These are the activations of a small neural network, seen along a few directions. Each row is one input.
In each table, some parts of the input vary, and every possible input appears once, in random order.
Descriptions start from the smaller parts, as in this example, which fits no table here: line(6) and (point or ring(11) or (values(2) and ring(8))).
Shared parts are said once, and a part with two or three values counts as separate values.
In the rows, zero is written as 128.

Table:
r1: [ 99 144 103 178 135 121 103 131 122 132  92 115]
r2: [124 132 132 120 126 130  34 118 132 155  84 120]
r3: [135 146 143 112 143  91 188 100 149 106 121 124]
r4: [156 131 116 118 171 130 166 152 112 101 167  88]
r5: [153  86 134 120 112 152 174 185 100 135 178 152]
r6: [139 128 130 145 165  82 151 157 127 125  90 105]
r7: [130 103 162 114  85 114 196 135 140 142 132 189]
r8: [139 131 120  96 134 179  45 113 120 126 161 103]
r9: [117 146 144  87 106 137  67  58 158 137 117 141]
r10: [ 94 159 117 146 113 127 138  71 148 114 125 134]
r11: [132  84 147 145 104 103 158 191 116 159 100 168]
r12: [117 145  88 154 142 170 116 126 111 105 169  97]
Question: The inputs of r11 and r2 match in every part but one. If r7 is changed in the same way as r11 into r2, which row does it become?
Answer: r9
Question: What do these inputs look like to the network?
Answer: values(3) and line(4)
Question: Change only the values(3) part in r10. List by row number the other rows that result.
Answer: r1, r12

Table:
r13: [170  87 127 109 138 162 158 212  91 129 187 123]
r14: [151 105 158 123 141  71 152 170 127 150  73 142]
r15: [104 120 157 120  71 109 177  95 162 144 111 201]
r16: [113  88 164 134  64 115 123 144 135 170  89 197]
r17: [123 112  97 187 149 127 156 194 100 126 128 112]
r18: [166 110 132 104 140 153 208 153 106 100 209 125]
r19: [141 136 158 112 139  63 205 119 151 126  97 137]
r20: [114 142  98 175 145 117 208 141 114  94 148 110]
r21: [118 194  95 117 132 164   7  52 114 157 126  95]
r22: [110 182 127 124 146 186   7  66 157 100 106  83]
r23: [ 98 132  94 104 143 141   8  60 150 112 135  82]
Question: What do these inputs look like to the network?
Answer: values(3) or (values(2) and line(4))
